Each row below holds a small network's activations on one input, seen along a few directions.
In each table, some parts of the input vary, and every possible input appears once, in random order.
Descriptions start from the smaller parts, as in this example, which fits no table here: one of 5 places around a ring, together with either a single point or one of 11 places along a line or (one of 3 separate values, together with one of 6 places along a line).
Shared parts are said once, and a part with two or three values counts as separate values.
In the rows, 128 means zero.

Table:
row 1: [172 129 143 139 198 141 152 141 107 164 112]
row 2: [118  96 113 165  61  68 116  90 137  94 200]
row 3: [130  88  81 126  80 166  91 117 154 134 105]
row 4: [150 136 124 137 162 132 171 111 122 174 113]
row 5: [105  93 120 130 118  72 109  99 153 114 176]
row 6: [169 114 160  88 139 187  91 141 129 136  93]
row 7: [129 126 113 175 159 137 163  94 115 158 128]
row 8: [126 122 178  86 143  92 136  98 146 118 166]
row 9: [ 75 132  84 181  34 100 140 159 104  99 142]
row 10: [182 171 127 130 214 145 145 149 129 164 116]
row 11: [146 116 193  86 178 105 117 128 128 109 166]
row 12: [ 64 129  92 148  92  99 132 167 119 117 110]
row 13: [136 110  52 210  79 118 153 103 104 151 158]
row 14: [126 106  63 178 137 120 146 114 123 172 129]
row 15: [149 119 141  86 104 179 112 113 148 142  92]
row 16: [110 154 164 104 154 119 137 184  96 109  91]
row 17: [131 108 129 121 101 184 105  98 144 123 103]
row 18: [ 66 149 140 143 114 116 149 146 110 104 107]
row 19: [ 88 161 149 105 118 111 157 158 114 120  93]
row 20: [155 157 175  76 196 109 111 134 147 109 170]
row 21: [106 112 170 125 140  94 127  83 142 102 178]
row 22: [177 156 145  80 155 190  82 147 148 139  97]
row 23: [119 197 148  97 170 122 129 191 115 110  93]
row 24: [142  91  68 156  25 165 102 108 137 110 132]
Describe the family of inputs behind these rows.
> one of 4 separate values, together with one of 6 places along a line
Changing only the place on the line of 6 turns row 4 into row 10. The same change can be made to row 15. Which row results?
> row 22
A walk changes only the place on the line of 6. It starts at row 23 and steps to row 16. List the rest of the walk in order.
> row 19, row 18, row 12, row 9
Which other rows does row 2 become when the choice among 4 separate values takes its other values? List them by row number.
> row 9, row 13, row 24
Which other rows does row 11 become when the choice among 4 separate values takes its other values? List them by row number.
> row 1, row 6, row 16

Table:
row 25: [145 152 164 125 187 103 157  93 126 112 172]
row 26: [147 118 183 111 137  91 136 132 118 100 190]
row 27: [137  78  99 162 134 161 137  72 148 185 118]
row 28: [101 142  99 191  98  95 158 149  89 118 135]
row 29: [131  97 102 140  59 143  83  96 173 111 170]
row 30: [ 90 138  90 177 125  90 182 136  93 162 111]
row 31: [139 188  66 146 162 158 125 219 105 148  87]
row 32: [158  88  90 154 116 148 140  75 137 176 127]
row 33: [ 97 123 219  60 175 152 126 119 124 109 104]
row 34: [ 91 162  90 185 116 109 176 128  91 120 131]
row 35: [120  83 143 102  97 207 109  93 138 129  76]
row 36: [184 177 138  82 229 151 100 188 124 149 134]
row 37: [128 162 106 152 139 140 134 198 106 122  58]
row 38: [ 54 132 146 119 105 154 155 152 103 110  58]
row 39: [ 67 142 104 162  67  87 127 155 134  91 155]
row 40: [ 70 127  98 184 144 105 181 133 106 169 103]
row 41: [190 108 104 128 126 192  91 136 138 143  75]
row 42: [115 125 173  98 142  61  89 109 143  87 183]
row 43: [155 135 173 136 167  90 139 116 125 109 173]
row 44: [107 109 159  79 155  58 119 112 158  90 188]
row 45: [ 69 133 103 154  70  65 111 141 111  94 143]
row 46: [114 136 174 107 137  83 106 123 167  83 194]
row 47: [182 125 117 101 109 191 113 118 149 151  82]
row 48: [172 152 178  89 207 136 107 166 125 123 105]
row 49: [ 91 175 137 117 106 145 155 168 112 134  66]
row 50: [120 118 170 128 212  99 161 100 140 160 142]
row 51: [156 122 135  99  96 198 108 107 147 153  83]
row 52: [143 129 162 120 194  84 164 102 129 152 151]
row 53: [199 132  67 123 148 208  84 156 138 168 103]
row 54: [160 168 189  59 191 135 127 147 132 132 114]
row 55: [ 95 124 110 168  67  96 154 167  83 110 150]
row 56: [133 164 209  55 176 142 123 136 130 135 114]
row 57: [160  76 107 144  60 154 108 105 125 128 166]
row 58: [128  69  89 116  75 119  99  86 167 113 162]
row 59: [133  87 102 133  64 121  66  82 149 113 159]
row 60: [160 108  89 160 106 168 130  65 134 139 147]
row 61: [ 62 115  90 135  82  62 143 147 127  96 148]
row 62: [120 180 119 121 121 138 158 179 115 130  64]
row 63: [168  93  99 167  89 153 113  87 132 137 150]
Describe the family of inputs behind these rows.
> one of 3 separate values, together with either one of 5 places along a line or one of 8 places along a line
Changing only the choice among 3 separate values turns row 30 into row 52. The same change can be made to row 39. Which row results?
> row 46
Which other rows does row 57 become when the choice among 3 separate values takes its other values? List them by row number.
> row 26, row 55
A walk changes only the place on the line of 8. It starts at row 58 and steps to row 59. List the rest of the walk in order.
> row 29, row 57, row 63, row 60, row 32, row 27

Table:
row 64: [112  99  60 191  63 112 143 110 115 131 166]
row 65: [162 128 133 108 144 164  88 140 135 120 126]
row 66: [107 171 128 122 136 121 126 165 124 106 117]
row 67: [147 147 112 106 123 152 111 170 127 134  95]
row 68: [161 138 139 124 151 112 132  99 139 135 160]
row 69: [ 84  82  73 168  57 117 120  91 141 136 140]
row 70: [127 128 139 138 165  83 144 141 114 128 153]
row 71: [152 140 146  90 134 123 103 122 151 112 158]
row 72: [105 104  76 170  44 108 103 124 138 104 150]
row 73: [130 125 110 109 139 156 131 137 136 160  79]
row 74: [112 121 177 113 141 100 142 137 110 112 140]
row 75: [157 142 102 143 141 143 146 151 114 161 101]
row 76: [ 89 151 127 125 152 121 143 131 129 132  99]
row 77: [156 117 162 118 137 172 118 116 120 128 115]
row 78: [136 119 147  96 148 126 123  91 164 136 143]
row 79: [172 125 125 147 162 154 119 119 122 145 130]
row 80: [101 112 147 109 164  92 129 127 135 128 131]
row 81: [118 132 148 106 148  92 112 160 127 105 149]
row 82: [140 136 140 116 118 160 141 145 111 143  84]
row 83: [ 98 160 157 131 129 130 156 143 106 116 110]
row 84: [146 129 175  98 127 130 132  99 136 120 149]
row 85: [114 167 119 157 151 115 162 148 111 133 126]
row 86: [102  93  99 173  39 119 139  96 117 102 139]
row 87: [145 105 132 114 159 170 110 109 148 144 111]
Changing only one part turns row 83 into row 85. The same change can be made to row 82. Which row results?
> row 75
Describe the family of inputs behind these rows.
> one of 4 separate values, together with either a single point or one of 5 places around a ring
List by row number the other rows that have the choice among 4 separate values in common with row 81.
> row 65, row 66, row 67, row 71, row 72
Which other rows does row 78 become when the place on the ring of 5 takes its other values? List them by row number.
> row 73, row 76, row 80, row 87
